Each row below holds a small network's activations on one input, seen along a few directions.
Each table varies a few parts of the input and shows all the possible inputs, shuffled.
Descriptions start from the smaller parts, as in this example, which fits no table here: ring(8) and (point or ring(9) or (values(2) and line(6))).
Shared parts are said once, and a part with two or three values counts as separate values.

Table:
R1: [ 21.1  75.3  41.1 -57.9   2.2  36.2   5.7 -47.4  30.1 -22.0 -30.7]
R2: [-27.0 -46.0  28.2  29.4  16.8 -68.0  42.1 -38.9   8.2  11.2 -65.6]
R3: [ -5.0  19.3   7.2 -75.0  39.7 -28.6  -6.3 -23.1  43.5  -3.9 -69.7]
R4: [  6.6  35.9  18.9 -25.4  68.2  44.9  54.8 -41.5   2.2 -33.7  25.6]
R5: [-33.2 -20.2 -26.3  10.7  29.8 -48.0  43.9 -56.2  23.2  -9.3 -74.4]
R6: [  4.5  -9.7  58.6 -51.4  28.7 -48.5  -8.8  -8.5  30.2  18.7 -63.4]
R7: [  9.6  13.8 -58.1  33.0 -59.8  -5.0 -60.6  76.4   3.5  31.2  60.1]
R8: [ 23.2  52.4  93.6 -43.7 -12.2  16.7   4.8 -28.2  14.8  -2.6 -23.1]
R9: [ 14.2 -21.1 -59.3  32.9 -58.5  27.9 -56.5  84.3   5.9  18.2  54.4]
R10: [ 16.0  10.3  72.0  -1.8  56.0  25.9  52.7 -25.1 -11.0 -13.2  35.8]
R11: [ -0.7 -19.1 -53.2  40.7 -54.7  19.4 -72.9  62.1   7.3  45.5  53.3]
R12: [  0.3  -7.0 -72.5  43.7 -40.4  26.7 -67.0  71.5 -10.4  30.3  45.2]
R13: [-26.9 -20.5 -21.8   6.8  26.6   2.4  62.4 -57.7 -57.6 -73.6  -1.0]
R14: [-22.0 -44.9  32.1  27.1  15.0 -17.8  61.8 -40.3 -72.5 -53.5   8.6]
R15: [ 19.3 -18.4 -60.6  30.9 -57.4  15.9 -56.2  72.6 -17.4  56.7  44.9]
Question: Describe the family of inputs behind these rows.
Answer: values(5) or (values(2) and ring(5))
Question: Which other rows belong to the same alternative as R13? List them by row number.
Answer: R1, R2, R3, R4, R5, R6, R8, R10, R14

Table:
R16: [ 14.2  16.9 -10.1 -16.6  -4.5  19.6 -22.5  18.6   4.0  13.7  17.1]
R17: [ -6.1  17.9  70.9 -39.0  61.5  -9.1  67.0 -78.3   1.4 -43.4 -43.5]
R18: [ -7.6   6.6  56.6 -40.7  54.3 -29.8  64.6 -81.6   2.0 -27.6 -68.6]
R19: [-16.6 -29.8 -31.3  30.0 -13.0 -13.9   1.6   8.4 -21.2 -13.2  10.2]
R20: [  8.2  19.8  -6.5 -13.9 -26.4   1.1 -35.8  18.9  25.4  22.6 -13.6]
R21: [  9.7  -7.7   9.1  15.8 -14.7  12.5 -10.9  20.6  -8.0  14.4  22.6]
R22: [  3.1   3.0 -17.6 -12.3  -5.6  -2.9 -29.4  24.7  17.2  17.0  -2.5]
R23: [ -7.4 -18.2 -22.2  29.9 -11.3  13.6   9.0   5.7 -29.1 -20.4  26.4]
R24: [ 13.7  30.1   7.0 -13.6 -20.9  20.5 -29.6  22.5  26.6   5.9  11.9]
R25: [ -3.1  -3.7 -20.5  22.0   2.4   8.4   5.0  12.1  -8.0  -5.3  31.5]
R26: [-10.9 -17.9 -32.6  24.2  -3.6  -6.5  -1.4   9.1  -2.5   7.9   5.7]
R27: [  2.9 -17.0  -2.8  14.0 -18.3 -13.4 -17.6  19.3  -7.8  28.3   2.9]
Question: The inputs of R19 and R23 match in every part but one. If R26 is changed in the same way as R19 into R23, which row does it become?
Answer: R25
Question: Describe the family of inputs behind these rows.
Answer: values(2) and (point or line(5))

Table:
R28: [  5.3  19.3  -4.9 -14.0  -3.6  17.7 -17.0   7.9  10.1   0.2   7.4]
R29: [ -9.9 -13.2 -10.3  14.0  -4.5 -16.9  -7.6   7.4  12.2  13.1 -10.5]
R30: [ -7.5 -15.7 -22.9  17.5 -11.3  -2.4  -0.4   7.9 -18.4 -12.4  13.6]
R31: [  6.2  20.2  -0.4  -6.8  -8.0  21.1 -14.1   2.5   9.3   9.7   4.0]
R32: [  6.0   2.6  14.3  -3.3 -15.6  -4.6 -16.7  10.0   9.0  15.2  -7.1]
R33: [  7.4   1.2   2.0 -13.7  -8.7  -7.6 -17.6  12.5   5.7  13.8  -9.4]
R34: [  8.5   3.1 -11.3   3.4   4.4  12.5   1.1  14.1 -11.0  -1.2  29.9]
R35: [-10.6  10.2  74.1 -37.8  63.6 -18.8  74.9 -86.1   2.8 -49.0 -55.5]
R36: [-11.9 -19.8 -16.4   8.2   2.2 -14.6 -12.3   8.6   6.3  14.9 -13.0]
R37: [ 8.2  4.2 -2.8 12.2 -1.3 15.7  3.0 10.2 -9.7  4.2 29.3]
R38: [ -1.9 -11.9 -21.4  20.5 -17.1  -2.2   6.7   5.0 -16.1  -8.6  11.3]
Question: Describe the family of inputs behind these rows.
Answer: point or (values(2) and ring(5))

Table:
R39: [  5.4   1.0 -31.9  26.5 -19.7  43.1   3.4  13.2 -37.2 -18.5  51.2]
R40: [ -8.8  43.8 -97.1 -65.9  65.1  22.4 -23.3   7.0  68.2   2.1 -19.0]
R41: [ 25.4  21.3  -3.2  -8.1 -61.2  17.2 -72.7  60.7   9.9  32.5  32.1]
R42: [ 27.7  25.0  13.9 -14.7 -44.6  23.8 -47.8  36.2  15.4  30.2  10.4]
R43: [-15.0 -34.0 -63.0  32.5 -60.8 -28.0 -46.1  40.2 -13.7  10.7  -4.9]
R44: [  4.8 -36.9  -4.8  27.1  13.0  -6.9 -11.2  40.0  -2.4  42.7  33.7]
R45: [ 18.4  44.9  76.3 -57.2   8.7  -5.8   6.7 -33.9  14.1 -10.5 -38.4]
R46: [ -4.3 -31.6  43.2   1.4  56.3 -14.6  33.1 -13.8   4.7   8.7 -11.3]
R47: [  4.7 -40.9 -22.7  34.5  -2.5 -10.4 -35.6  67.7  -6.7  42.2  49.6]
R48: [ -1.8  17.1  30.2 -16.9  34.5  12.7  57.9 -58.4 -37.6 -60.9   4.5]
R49: [-22.2 -17.5  15.8 -19.4   8.6 -51.1  35.8 -54.7  -6.5 -32.8 -71.7]
R50: [-26.3 -19.7   3.9  -1.0  -4.9 -37.4  20.2 -45.5  -6.1 -17.0 -57.4]
R51: [ -2.1  22.4 -15.4  25.0   4.7  34.8  30.8 -19.3 -15.4 -25.9  38.6]
R52: [ -3.2   6.9  16.6   0.3  22.9  32.7  45.8 -43.8 -31.6 -51.1  11.0]
R53: [-14.5 -29.8 -45.1  25.1 -45.4 -24.3 -21.6  12.9  -9.3  11.3 -20.8]
R54: [ 14.6  38.2  63.8 -39.4  -4.5  10.3  -7.3 -21.9  18.9   1.0 -28.2]
R55: [ -2.1 -19.5  11.2  24.9  38.1 -12.2  18.4  10.1  22.2  33.0  17.4]
R56: [  4.4  -6.1 -49.6  32.3 -35.6  40.1 -19.7  40.7 -39.5 -18.8  68.9]
R57: [ -3.6 -21.5  56.8 -15.9  67.6 -34.4  45.5 -28.3  -1.2  -0.7 -17.9]
R58: [-22.5  -9.5 -29.0  24.2 -20.8 -30.3   7.1 -16.1  15.2   1.0 -39.1]
R59: [ 21.2  46.5  29.9 -15.5 -19.6  18.4 -19.3   6.8  38.6  20.7  -8.3]
Question: Describe the family of inputs behind these rows.
Answer: point or (values(4) and line(5))
Question: Change only the line(5) part in R55. List by row number the other rows that result.
Answer: R44, R46, R47, R57
Question: A walk changes only the line(5) part. It starts at R56 and steps to R39. List the rest of the walk in order.
Answer: R51, R52, R48

Table:
R60: [  1.2 -14.0  24.1  -7.2   7.6 -22.8 -16.2  14.7  20.1  33.6 -17.3]
R61: [ -7.4 -39.4 -12.5  29.5 -17.8 -15.9 -11.2  20.6 -22.6  15.0   4.0]
R62: [  3.1 -11.8  19.5 -11.7  -3.5 -29.7 -13.4   9.0  10.1  18.2 -28.8]
R63: [ -6.8   0.4   8.5  -4.5 -26.1 -33.2 -12.9 -10.2  13.9  12.7 -49.1]
R64: [-23.5  -0.4  13.5 -25.5  88.5 -12.6  87.1 -82.1  -3.8 -57.5 -40.2]
R65: [ -6.8  -6.7 -55.2   9.1   0.7  18.7 -11.4  15.9 -11.9  -5.0  19.2]
R66: [ 20.7  24.1  44.7 -23.7   3.7  14.1  -5.8   2.0  10.3   7.7  13.0]
R67: [ 16.3  -0.5  16.2  26.4  -3.3  28.6  -0.3  26.1 -16.3   9.2  55.9]
R68: [ 23.6  24.6  49.2 -16.1  11.5  20.0  -3.1  11.1  18.8  17.2  18.6]
R69: [ -2.0  -7.8  14.5  -9.6 -16.9 -32.8 -13.1  -1.0  15.6   9.0 -37.6]
R70: [ -2.3  25.8 -27.9 -28.8   2.2   1.2 -14.7  -4.7  24.8 -11.2 -23.5]
R71: [  8.3 -12.8  26.2   2.9  14.4 -22.6 -11.7  25.5  26.7  39.9  -6.6]
R72: [ 13.1  28.8  37.8 -27.7 -17.4  12.7  -6.3 -17.9   8.2  -8.9 -15.9]
R73: [  8.6  37.8  30.5 -23.5 -28.6   9.2  -4.0 -24.2   6.6  -9.3 -23.4]
R74: [ -1.5 -39.7  -7.4  43.1  -2.4 -12.5  -7.6  40.8  -6.1  32.5  30.9]
R75: [  4.7  18.4 -20.5 -26.7  24.4   6.6 -14.2  11.5  30.3  10.9   2.9]
R76: [-26.5 -34.5  56.7  -5.8  70.7 -44.0  84.1 -80.4 -13.1 -33.1 -59.4]
R77: [ -5.2  -6.3 -54.1  16.7   9.5  15.8 -11.8  28.3  -5.4   2.1  39.8]
R78: [ -6.7   5.5  75.9 -22.4  66.3  -5.5  93.6 -90.5 -22.3 -57.9 -27.9]
R79: [-16.8 -26.5 -24.9  35.7 -42.7 -22.4  -8.8   3.8 -18.8   5.3 -12.4]
R80: [  2.6  20.1 -23.0 -33.7  14.1   5.7 -13.1   4.1  22.2  -1.2 -13.8]
R81: [-13.9   7.9 -69.1  17.8 -25.8   6.6  -8.2   2.1 -10.9 -18.9   7.1]
R82: [  4.9   6.0   4.1  15.2 -33.2  18.5  -2.6   0.3 -28.3 -22.0  23.8]
R83: [ 12.1  -1.3  12.1  17.3 -11.9  23.8  -2.4  16.8 -23.5  -0.4  50.1]
R84: [ -6.0 -41.4  -9.9  34.8  -8.7 -14.2 -11.8  28.3 -13.5  27.0  20.8]
R85: [  8.5  -0.8  11.0   9.6 -20.0  27.4  -2.6   6.2 -30.1  -7.9  29.2]
R86: [ -1.5  -8.1 -49.0  23.6  19.2  24.9  -9.9  33.4   4.8  16.9  41.9]
R87: [ -4.1  32.6 -35.4 -25.6 -10.8  -2.8 -10.5 -13.7  24.8 -10.1 -29.2]
R88: [  7.6  18.9 -16.4 -19.1  32.7  12.5 -11.4  20.8  39.0  20.6   8.5]
R89: [-13.7  -1.8 -59.7  10.8 -12.8  16.2 -12.0   6.9  -6.8 -15.2   9.3]
R90: [ 17.3  24.5  43.2 -31.3  -4.7  17.1  -6.2  -8.0   3.7   0.1  -7.2]
R91: [-11.1 -34.2 -19.0  32.1 -32.9 -23.2  -9.4  13.3 -18.1   1.5  -0.6]
R92: [  3.1  12.6  -3.8  18.4 -46.0  14.5   1.6  -8.8 -28.1 -20.6  18.0]
Question: Describe the family of inputs behind these rows.
Answer: values(3) and (point or (values(2) and line(5)))
Question: The inputs of R74 and R86 match in every part but the values(3) part. If R63 is changed in the same way as R74 into R86, which row does it become?
Answer: R87
Question: Change only the values(2) part in R67. List by row number the other rows that result.
Answer: R68

Table:
R93: [  9.1  28.5  74.6 -48.2  27.8  -3.4  35.8 -51.8  11.6 -21.7 -42.3]
R94: [ -0.8  20.7  37.9 -53.3  47.7 -14.8  31.4 -46.9  30.6 -13.3 -54.2]
R95: [  4.8  16.0 -17.9  12.0  -6.1  18.6 -14.1  22.8   9.1   9.6  31.6]
R96: [ -2.2 -12.4 -31.4  28.4  -2.8  11.0   4.1  20.4 -16.9  -5.8  41.8]
R97: [ 11.5  24.4 -22.0 -12.5 -33.3  11.4 -36.7  24.1  10.7  11.1  -0.1]
R98: [  1.9 -17.0 -17.7   7.7  -5.7  14.4 -20.5  22.8 -11.6  12.9  21.6]
R99: [ 16.0   4.5   4.4  -6.2 -18.2  -7.9 -34.5  34.8  17.4  32.2   5.9]
R100: [-17.4 -13.7  17.4  -7.5  54.6 -23.3  63.3 -60.3  -5.2 -35.0 -39.3]
R101: [ -2.8  -2.4 -34.9   4.1 -27.8   4.1 -24.3  16.0 -15.9  -3.3  12.9]
R102: [ -0.3  15.0 -30.6  10.3 -32.5   9.4 -23.2  11.4   3.0   9.2   9.1]
R103: [  2.7  -0.2  -2.8  19.5 -14.9  -7.9 -18.8  26.2   8.5  28.9   9.3]
R104: [ -2.7   0.0 -15.0  16.4 -27.9   1.4 -24.5  18.6  12.2  15.4   5.1]
R105: [  9.7   7.1  -7.0  -7.9 -30.3   2.3 -39.0  29.5  20.6  18.1  -1.3]
R106: [-10.0 -26.3 -27.9  34.6 -23.1  -5.2  -5.4  18.5 -14.9  -0.3  12.3]
R107: [ 17.5  21.0 -10.9 -13.6  -9.8  18.5 -29.2  31.2  18.3  12.2  28.4]
R108: [ -2.1  22.9  66.9 -20.9  31.6  -4.0  50.0 -61.2   2.3 -25.8 -38.1]
R109: [-11.4  13.1  29.8 -27.6  49.9 -16.1  44.6 -58.3  21.9 -16.6 -47.2]
R110: [ 16.1   7.6  -4.9 -10.2 -13.2  20.1 -32.9  28.5  16.1  26.9  11.9]
R111: [ -5.1 -17.4 -19.5  10.2 -23.2  -3.7 -25.8  23.6  -6.9   3.4   8.7]
R112: [  0.2 -17.6  -7.4  13.4 -10.2 -12.9 -20.2  31.2 -10.6  17.0  12.9]
R113: [ -4.0 -25.4 -25.4  31.8  -6.6  12.6   0.6  17.5 -18.5   8.3  25.3]
R114: [ -7.6 -13.2 -43.9  26.7 -29.7   1.6  -4.6   9.2 -22.9  -6.4  19.1]
R115: [-14.1  -2.6  26.4 -31.7  56.3 -20.4  44.3 -52.1   1.7 -30.5 -46.0]
R116: [ -3.9   4.9  62.2 -26.6  37.1  -9.3  48.2 -57.4 -17.4 -38.9 -34.4]
R117: [  2.9  -3.5 -23.4   4.1  -2.8  12.7 -16.5  25.8  -9.2  -1.8  38.0]
R118: [  4.0   0.6 -13.1  13.8 -10.9  19.2 -19.0  18.1   7.6  24.7  17.9]
R119: [ -7.0  -6.2  52.5  -2.7  36.1 -12.6  66.8 -65.8 -24.3 -43.2 -28.2]
R120: [ -4.8 -28.4 -16.3  36.2 -12.2 -15.7   0.1  23.6 -17.3  12.8  19.6]
Question: The inputs of R104 and R106 match in every part but one. If R95 is changed in the same way as R104 into R106, which row does it become?
Answer: R96
Question: Describe the family of inputs behind these rows.
Answer: line(4) and (values(2) or ring(5))
Question: A walk changes only the ring(5) part. It starts at R107 and steps to R110. List the rest of the walk in order.
Answer: R99, R105, R97
Question: Change only the line(4) part in R113. List by row number the other rows that result.
Answer: R98, R110, R118
Question: Change only the values(2) part in R116. List by row number the other rows that result.
Answer: R115
